These are the activations of a small neural network, seen along a few directions. Each row is one input.
Each table varies a few parts of the input and shows all the possible inputs, shuffled.
Descriptions start from the smaller parts, as in this example, which fits no table here: line(6) and (point or line(9) or (values(3) and ring(8))).
Shared parts are said once, and a part with two or three values counts as separate values.
In the rows, zero is written as 128.

Other details of the inputs shift rows strongly along three fixed directions, in all tables alike. That doesn't count.

Table:
r1: [136 107  97 143 171 142 135 110 134  93 175]
r2: [138 148 144 129  70 148 122 119 135 115 122]
r3: [140 142 150 118  77 128 140 122 132 137 133]
r4: [135 136 139 128  75 152 127 126 132 120 128]
r5: [132 134 139 127 125 120 123 146 103 167  83]
r6: [115  97 133 142 144 118 134 134 113 128 121]
r7: [130 119 132 144 143 116 156 127 116 140 122]
r8: [146 139 116  91 126 129 102 118 147 108 183]
r9: [128 146 108  92 130 124 101 118 142 112 177]
r10: [137 150 136 132 150 145 123 148  84 178  51]
r11: [116 115  81 134 219 109 117 125 116 127 154]
r12: [ 94  93 149 152 110 116 161 117 127 112 140]
r13: [128 143 159 117  71 120 122 129 137 127 122]
r14: [112  87 131 170 164 108 158 140  92 151  85]
r15: [134 135 134 103  91 129 107 133 133 127 139]
r16: [128 158 131 107 112 124 115 128 119 155 115]
r17: [152 156 104 100 143 150 104 125 153 116 160]
r18: [108  85 128 180 179 105 172 144  89 151  83]
r19: [132 158  96  88 183 121  90 132 122 146 140]
r20: [142 152 142 108 116 151 118 136 152 139 108]
r21: [105 104 137 161 107 144 157 109 123 108 130]
r22: [143 153 127 116  89 118 120 126 137 124 141]
r23: [133 137 163 112  80 127 136 128 138 138 129]
r24: [126 160 129 112 123 148 116 132 133 146 105]
r25: [116  87 152 158 101 123 155 113 126 114 138]
r26: [127 144 151 126 152 116 111 146  94 178  46]
r27: [151 151  99 101 123 116  97 122 143 111 172]
r28: [130 137 149 127  73 145 125 127 163 108 121]
r29: [130 107 100 126 226 112 123 132 112 130 145]
r30: [108  84 134 152 133 112 152 131 123 110 144]
r31: [144 148 153 111  77 128 130 124 127 149 117]
r32: [114  97 138 140 135 118 139 136 114 129 120]
r33: [120  95 151 155 114 120 157 118 115 131 119]
r34: [110  98 153 158 116 108 153 127 125 121 116]
r35: [145 153  99  96 178 114  85 133 128 130 143]
r36: [132 134 141 124  69 152 126 131 148 114 132]
r37: [142 151 126 113 110 149 109 141 133 137 115]
r38: [128 103 113 127 166 115 136 120 137 102 180]
r39: [130 159 112  89 130 120 108 128 146 127 168]
r40: [129 103  80 138 213 109 115 138 115 125 153]
r41: [138 137 151 125  81 154 133 121 142 125 124]
r42: [140 163 136 113 123 142 106 143 142 143  87]
r43: [154 161  94 102 125 114 108 124 147 110 177]
r44: [139 108  94 142 169 142 137 107 125  94 175]
r45: [133 168 101  84 194 120  90 141 115 160 123]
r46: [132 153 142 135 150 138 117 148 111 166  48]
r47: [120  97 122 154 123 114 154 130 121 117 143]
r48: [159 172  86  96 190 109  87 141 117 155 122]
r49: [114  91 134 145 120 113 149 132 131 111 150]
r50: [138 163  96  97 124 121 118 120 145 118 180]
r51: [127 166 135 105 121 148 113 139 141 152  92]
r52: [109  92 153 155 108 114 147 120 123 110 124]
r53: [102 100 132 153 131 139 151 123 149 106 129]
r54: [119 108  90 144 155 140 141 102 128  87 182]
r55: [123 148 146 120  70 152 128 120 142 127 122]
r56: [103  70 141 174 110 138 165 128 149  90 132]
r57: [126  96 105 144 162 139 141 117 158  84 173]
r58: [120  94 135 170  95 139 156 104 124  86 142]
r59: [111  85 156 153 129 121 153 120 112 129 110]
r60: [129 156 128 108  88 125 128 121 135 133 146]
r61: [130 152 127 106  88 124 123 119 134 133 144]
r62: [130 152 145 125 155 143 117 166 111 184  33]
r63: [134 145 150 122  77 123 113 128 129 137 110]
r64: [117 111 137 172 187 130 142 141  97 156  49]
Each input here is: values(4) and (line(6) or line(10)).
The inputs of r12 and r30 match in every part but the values(4) part. If r21 is changed in the same way as r12 into r30, which row does it become? -> r4
The inputs of r8 and r6 match in every part but the values(4) part. If r59 is changed in the same way as r8 into r6, which row does it become? -> r15
Change only the line(6) part in r62. List by row number the other rows that result. -> r4, r10, r36, r37, r56
Change only the values(4) part in r5. List by row number the other rows that result. -> r16, r27, r33
Change only the line(10) part in r48. List by row number the other rows that result. -> r13, r22, r26, r27, r34, r35, r43, r52, r63
Change only the values(4) part in r22. List by row number the other rows that result. -> r3, r47, r60

Table:
r65: [ 92 130 135 161 184 142 156 146 105 164  72]
r66: [105 108 172 182  62 129 166  90  76 117  96]
r67: [163 184 123 112 159 139  85 180 118 176  61]
r68: [168 170 146  72 163 112 121 154 105 191  92]
r69: [116 158 181  89  37 109  96 133 145 162 108]
r70: [ 85 109 131 143 131 115 166 115 106 113 144]
r71: [129 143 132 102  85 137 105 129 206  81 177]
r72: [ 95 109 114 158 163 151 166 130 143 119 115]
r73: [130 131 126 185 186 146 151 128  89 157  67]
r74: [128 118 115 176 177 154 144 114  93 144  52]
r75: [ 95  72 134 152 111 126 136 111 179  63 164]
r76: [142 174  65  75 194 103 126 136 136 134 185]
r77: [120 155 179  92  38 106 103 132 149 162 110]
r78: [128 154 124  84 126 137  81 133 174 123 101]
r79: [121  59 131 145 115 161 146 100 156  64 177]
r80: [129  84 137 148 175 157 153 133 138 118 118]
r81: [152 162 187  96  68 171 115 141 145 154 102]
r82: [110 102 144 145 177  77 147 149 118 185  76]
r83: [125 163  64  91 188 156  96 125 150 119 151]
r84: [169 157  58 115 182 115 109 105 118 136 184]
r85: [ 98  96 146 162 161 115 136 139 150 116 118]
r86: [123 109 133 203 182 146 169 121  96 141  72]
r87: [167 156  66 110 195 137  85 163 150 113 146]
r88: [160 139  89  80 201 160  81 133 144 119 163]
r89: [ 91 113 125 164 162 144 164 131 130 117 131]
r90: [128  66  92 136 224 150 130 117 135  91 145]
r91: [121 165 186  86  43 101 110 134 146 144 105]
r92: [111 145 106  93  64 132 121 101 152 100 223]
r93: [130 114 117 188 164 148 159 113 114 111 124]
r94: [116 150 141  85  98 106  71 126 140 140 145]
r95: [131  82  73 163 210 127 119 144 124  91 137]
r96: [ 87  84 108 149 106 157 161  97 162  65 161]
r97: [119 154 112  99  74 163 122 109 176  84 196]
r98: [ 91  84 188 156  66  92 159 126 133 149  96]
r99: [142 149 150  75 112 132  93 120 111 127 154]
r100: [ 92  96 154 138 135  85 137 127 129 110 129]
r101: [112 173 154 100  48 171 122 127 145 142  93]
r102: [156 182 149 129  64 173 129 121 139 141  89]
r103: [119 166 113  89  98 127 116 120 130 151 158]
r104: [144 172 129  99 132 109  77 161  80 162  76]
r105: [157 176 123  97 137 101  93 168  92 172  76]
r106: [117  63 110 167  99 102 141 121 122  83 185]
r107: [100 174 168  95  37 138 122 117 111 140 114]
r108: [115  74 119 178 169 132 142 146 108 121  53]
r109: [147 155 191  80  49 132 125 128 119 151 116]
r110: [159 164 118 115 111 141  91 160 141 129 127]
r111: [140 135 131  84 134 134  84 120 109 147 158]
r112: [107  78 137 144 109  76 168 115 168  77 189]
r113: [175 195 112 107 157 111 129 133  93 185  84]
r114: [164 137 101 105  70  97 126 136 156  86 200]
r115: [153 159 109  96 119 104  91 153 110 125 137]
r116: [154 143  98 123  72 129 123  83 138  98 211]
r117: [101 120 157 156 192 114 128 159 128 160  57]
r118: [ 76  91 202 151  64  97 142 120 117 118  89]
r119: [121  77 115 169 136  96 142 136 103 126 130]
r120: [118  85 201 144  74 116 182 121 105 135 105]
r121: [ 98 106 144 147 181 122 120 143 131 149  43]
r122: [172 182 105 114 151 116 123 127  99 200  91]
r123: [ 75  97 125 153 126 124 146 105 102 124 148]
r124: [130 138 133  86  70  91 113 117 181  83 206]
r125: [134 148 159 113  27 124  90 139 106 149 103]
r126: [160 143  63 105 181 138  75 148 141 106 141]
r127: [162 185 125 111 155 139  85 182 115 174  64]
r128: [153 134 135  97  90 163 111 119 172  87 210]
r129: [161 158 129  87 156 165 102 146 149 140 129]
r130: [140 162  58  83 187 109 119 131 141 150 192]
r131: [124  95 113 169 104 118 166  80 113  65 196]
r132: [152 150 150 112  33 113 113 147 123 162 106]
r133: [115  97 165 199  85 158 180 102 108 118  78]
r134: [124 168 183  95  50 140  97 140 167 143  86]
r135: [125  97 157 145 191 150 142 142 101 158  68]
r136: [159 175 104 112 128 120 118 107 106 131 145]
r137: [152 155 147  82 150 126 100 142  98 199  97]
r138: [ 92  98 121 162 117 149 169 111 161  75 186]
r139: [112 176 164  91  39 130 139 124 123 147 117]
r140: [161 157  59 114 186 159  97 106 136 106 140]
r141: [158 169  97 120 135 166 104 113 128 126 118]
r142: [ 93  93 118 145  99 110 184 101 139  76 202]
r143: [104  98 164 189  61 133 159  88  79 135  99]
r144: [133  88 148 142 179 107 163 140  94 187  91]
r145: [153 135 137  97  92 164 113 121 173  84 210]
r146: [135  86  75 163 217 123 121 147 124  92 145]
r147: [136 112 118 168 133 109 171  98 100 113 139]
r148: [123 100 114 174 131 121 153  94  94 124 146]
r149: [ 92  82 110 151  98 114 176  99 141  94 205]
r150: [125  98 158 175  82 144 155 152 135 121  68]
r151: [100  98 146 161 167 117 137 140 155 116 114]
r152: [106 116 144 150 196 122 131 157 140 159  44]
r153: [131  94 121 157 125  89 152 143 108 109 130]
r154: [157 144  99  69 200 118  93 129 118 120 190]
r155: [127  84 157 173  65  97 171 143 112 151  93]
r156: [169 168  61 119 198 159 107 120 145 115 150]
r157: [116  84 158 143 172 119 143 132  80 174  91]
r158: [131 175  70  96 202 154 108 141 156 126 155]
r159: [125  52 104 152 213 104 157 116 112 120 182]
Describe the family of inputs behind these rows. -> values(5) and (line(9) or (values(2) and line(5)))
The inputs of r151 and r81 match in every part but the values(5) part. If r94 is changed in the same way as r151 into r81, which row does it become? -> r111
The inputs of r83 and r79 match in every part but the values(5) part. If r96 is changed in the same way as r83 into r79, which row does it become? -> r90
Change only the line(9) part in r141. List by row number the other rows that result. -> r73, r74, r86, r93, r102, r133, r140, r156
Change only the line(5) part in r132. List by row number the other rows that result. -> r106, r119, r125, r155
Change only the values(2) part in r68. List by row number the other rows that result. -> r144
Change only the values(5) part in r129. List by row number the other rows that result. -> r71, r87, r102, r158
